A small network was shown many inputs. Here are its activations along a few directions, one row for each input.
Each table varies a few parts of the input and shows all the possible inputs, shuffled.
Descriptions start from the smaller parts, as in this example, which fits no table here: one of 5 places around a ring, together with either a single point or (one of 2 separate values, together with one of 4 places along a line) or one of 11 places along a line.
Shared parts are said once, and a part with two or three values counts as separate values.
(in the rows, 128 means zero)

Other details of the inputs shift rows strongly along two fixed directions, in all tables alike. That doesn't count.

Rows:
row 1: [154 144 114 125 151 129 139 134 131 129 129 125 120 115]
row 2: [118  43 130  95 147 150 161  78 143 115 142 132 136 152]
row 3: [158 151 127 142 148 134 136 155 138 126 128 133 115 135]
row 4: [119  56 122  76 127 161 157  68 144 113 128 117 140 129]
row 5: [147 137 115 149 138 121 128 149 131 120 131 127 122 130]
row 6: [113  45 120  98 136 144 164  73 136 114 139 129 138 145]
row 7: [143 143 119 149 146 125 125 154 147 119 124 131 115 134]
row 8: [115 134 143 144 101 114 109 142 118 130 126 129 126 134]
row 9: [106  83 132 119 125 126 138  98 118 128 139 135 140 137]
row 10: [162 149 121 128 150 137 138 140 138 132 124 129 124 124]
row 11: [156 147 129 140 153 136 134 152 136 129 136 137 120 137]
row 12: [144 155 104 126 151 129 125 134 138 122 122 118 121 114]
row 13: [155 147 115 126 157 129 136 139 128 134 135 131 121 114]
row 14: [ 35  87 151 115  53 107 104  78 100 136 126 122 157 129]
row 15: [153 155 110 130 152 140 127 142 147 123 117 125 121 118]
row 16: [ 79 159 168 157  66  91  85 148  87 155 121 130 137 129]
row 17: [162 149 122 130 157 140 135 143 136 135 132 132 124 122]
row 18: [149 154 117 141 148 135 128 156 149 118 122 132 114 131]
row 19: [ 78 176 168 149  49  97  78 153  87 150 117 127 137 122]
row 20: [114 145 131 122 103 116 113 122 110 133 124 120 132 111]
Each input here is: one of 4 places along a line, together with one of 5 places along a line.
- The inputs of row 1 and row 10 match in every part but the place on the line of 5. If row 20 is changed in the same way as row 1 into row 10, which row does it become? => row 4
- Which other rows does row 2 become when the place on the line of 5 takes its other values? List them by row number. => row 9, row 11, row 13, row 17

Rows:
row 21: [ 83  68 124  60 125 161 168  43 154 132 116 125 142 129]
row 22: [123  51 152 149 142 181 159 112 186 104 130 168 150 198]
row 23: [ 86 155 146 115 107 123 115 129  91 163 143 153 139 111]
row 24: [123 168 140 161 139 112 101 167 143 127  93 123 106 115]
row 25: [195 123 105  92 178 162 177 132 144 129 158 142 117 131]
row 26: [150 117 120 133 181 128 130 154 144 121 144 150 107 129]
row 27: [ 90  35 109  72  91 149 164  64 138  89 112 112 117 155]
row 28: [ 56 120 163 130  78 105 118  75  64 179 123 140 171 113]
row 29: [186 109 129 155 154 115 136 148 120 140 126 122 126 127]
row 30: [108  65 134  44 102 164 172  46 143 122 110 116 138 127]
row 31: [ 68 138 164 176  29  72  89 122  43 151 132 119 143 128]
row 32: [ 39  83 160 108  31 112 124  91  89 115 136 116 128 129]
row 33: [149 160 151 148 116 102 102 185 105 133 134 142 116 116]
row 34: [ 60 153 190 115  39 111  77 119  81 150 136 116 137 123]
row 35: [145 152  64 163 157 120 130 148 167 106 130 116 126 132]
row 36: [127 187 139 154 152 116  97 183 106 151 140 132 121 123]
row 37: [133 203 129 220 124  63 107 196 100 154 137 127 128 127]
row 38: [143 146 126 122 181 147 135 141 149 112 140 133 106 129]
row 39: [152 187 131 168 163  96  96 153  95 161 129 143 126 125]
row 40: [160 167 167 207 107 143 107 214 143 143 112 151 138 186]
row 41: [183 176 143 157 138 103 108 163  95 145 126 133 136 123]
row 42: [ 79 115 109 133  43 116  96 100 101 105 117 124 143 114]
row 43: [164 186 131 115 127 140 140 156 133 149 141 128 113 114]
row 44: [111  46 115  58 106 160 138  40 139 106 119 103 166 116]
row 45: [142 104  78 124 183 142 171 126 173  84 116 127 101 151]
row 46: [178  87 119 109 174 154 159 136 166 102 138 121  95 132]
row 47: [119  49 114  90 122 131 168  93 126  96 163 132 123 151]
row 48: [168 185 132 153 124 111  97 184 139 129  97 114  99 127]
row 49: [110 123 160 118  77 111 131  90  69 171 127 133 157 114]
row 50: [105  65 113 109 154 122 172 102 143  97 163 139 129 155]
row 51: [163 116 121 162 180 108 127 140 129 142 127 143 124 132]
row 52: [140 146 106 150 166 115 145 162 158 103 144 140  97 140]
row 53: [193 110 117  95 182 151 163 144 142 114 152 126 122 144]
row 54: [131 202 107 150 134 126 112 143 135 149 110 123 155  91]
row 55: [158 115  81 115 201 167 142 107 169 104 127 109 141 117]
row 56: [ 50  97 184  79  42 132 104  68 101 132 106 101 145 122]
row 57: [136 201 114 178 131 101  68 180 135 137 110 127 127 107]
row 58: [198 129  76  96 172 172 169 108 168 105 117 123 139  96]
row 59: [169 127  99 143 138 140 117 145 150 111 116 102 122 103]
row 60: [164 120 101 109 206 165 152 118 180 106 119 111 107 138]
row 61: [ 72 155 166 146  83  90  73 144 113 148 130 136 124 120]
row 62: [ 67 133 147  98  97 140 122 104 107 159 132 138 128 116]
- Describe the family of inputs behind these rows. => one of 2 separate values, together with either a single point or (one of 4 places along a line, together with one of 5 places along a line)
- The inputs of row 49 and row 28 match in every part but the choice among 2 separate values. If row 31 is changed in the same way as row 49 into row 28, which row does it become? => row 37
- The inputs of row 38 and row 34 match in every part but the choice among 2 separate values. If row 39 is changed in the same way as row 38 into row 34, which row does it become? => row 41
- Which other rows does row 46 become when the choice among 2 separate values takes its other values? List them by row number. => row 61
- Start at row 45 and move only the place on the line of 4, one step at a time. The first step leads to row 24. Which rows follow, in order? => row 60, row 21
- Start at row 49 and move only the place on the line of 5, one step at a time. The first step leads to row 25. Which rows follow, in order? => row 43, row 30, row 58
